A small network was shown many inputs. Here are its activations along a few directions, one row for each input.
In each table, some parts of the input vary, and every possible input appears once, in random order.
Descriptions start from the smaller parts, as in this example, which fits no table here: ring(8) and (point or (values(2) and line(4)) or line(9)).
Shared parts are said once, and a part with two or three values counts as separate values.

Other details of the inputs shift rows strongly along three fixed directions, in all tables alike. That doesn't count.

Rows:
R1: [ 25  18  10  -8 -19 -34 -11   4 -26   2 -23  17]
R2: [ 44  22  14 -20 -21 -27  -2   2 -32  -7 -29  16]
R3: [ 33  46  16 -19 -38  -2 -13  10 -23 -26  -9  14]
R4: [ 25  31  12 -35 -27 -22   8  20 -14  12 -26  14]
R5: [ 29  33  25 -18 -32   5 -14  24 -10   2   6  28]
R6: [  9  34  19 -31 -19 -46  -3   1 -38  10  -4  19]
R7: [ 36 -31  34  30  42  17 -23 -31 -34 -30 -11  -3]
R8: [-12 -14 -33  15   9  57  18  -1  17 -30  -3 -33]
R9: [  7  52  16 -16 -48 -29 -22  13 -19  -7   6  21]
R10: [-66  39  -2 -27 -55 -70   1  16  11  34  56  10]
R11: [ 28 -49  29  12  32  59 -46 -29 -32 -63 -46 -18]
R12: [-67  -8  19  16   2 -83  -9 -24   9  47  59  20]
R13: [-44 -49  31  47  54  33 -62 -52  33 -16  54  12]
R14: [ 55  13  14 -22 -16 -23  -6  10 -35   5 -12   9]
R15: [-78 -24 -58  18  18  26  51   0  73  -4  39 -33]
R16: [ 29  29  10 -20 -13 -21  -9  10 -48  -3 -27   7]
R17: [ 52  13   9 -18 -23 -18 -10   6 -39  12 -13   9]
R18: [ -1  12 -80 -29  -5  43 108  56  28   9 -47 -56]
R19: [ 60 -12  28  30  40  73 -58 -10  -6 -44 -19   1]
R20: [  3  -6 -89 -34 -15  47  77  57  43   1   0 -57]
R21: [ 46 -22  31  28  43  63 -37 -27 -15 -39 -52   7]
R22: [-92 -32  -6  42  50   1 -12 -37 100  27  82  18]
R23: [-39 -34  38  62  49  45 -52 -44  42 -10  40  38]
R24: [-70 -38  42  60  72  20 -35 -64  32  -1  23  19]
R25: [-72   6   7 -51 -47 -86   6   6  12  33  37   8]
R26: [ -6   0 -37  22   7  56  20  -3  30 -31 -10 -15]
R27: [ 31 -43  14  45  30  36   0 -23  -7 -18 -21 -17]
R28: [-54  21 -11 -34 -33 -86  17  -3  -2  62  45  20]
R29: [-68 -48 -70  31  35   7  71 -10  59  30  28 -35]
R30: [ 39  35  22 -14 -36  10 -21  34 -21   0  -7  23]
R31: [ 25  13  13 -26  -6 -30  -4  -1 -41   4  -6   9]
R32: [-64   2  22  -5 -12 -52 -40  -8  25  32  76  23]
R33: [ 34 -14  37  34  53  61 -33 -16 -29 -44 -51  -7]
R34: [ 36 -34  -2  34  43  33 -17 -12  -2 -19 -19  -8]
R35: [ 16   2  19 -39 -33 -20 -24  17 -42 -19 -30 -10]
R36: [-51  15  27   1 -12 -41 -39 -22  38  44  72  39]
R37: [ 34  28  21 -22 -20 -14 -15  19 -26   4 -36  14]
R38: [ 37  17   7 -23 -11 -24 -11  11 -52   2 -20   2]
R39: [  6  33  15 -28 -26 -41  -7  -4 -42  17  -5  18]
R40: [ 11 -39 -25  39  24  27  38   8  19  -5 -19 -35]
R41: [ 23 -15 -84 -11 -19  23 117  55  30  15 -33 -63]
R42: [  11   -2 -105  -19  -18   28  104   42   33   12  -47  -45]
Description of these inputs: values(3) and (point or ring(5) or (values(2) and line(4))).
Q: Changing only the values(3) part turns R19 into R36. The same change can be made to R16. Which row results?
A: R39
Q: Changing only the values(3) part turns R33 into R18. The same change can be made to R1. Which row results?
A: R2
Q: Which other rows does R17 become when the values(2) part takes its other values? List them by row number.
A: R28
Q: Which other rows does R20 become when the ring(5) part takes its other values? List them by row number.
A: R3, R5, R15, R22
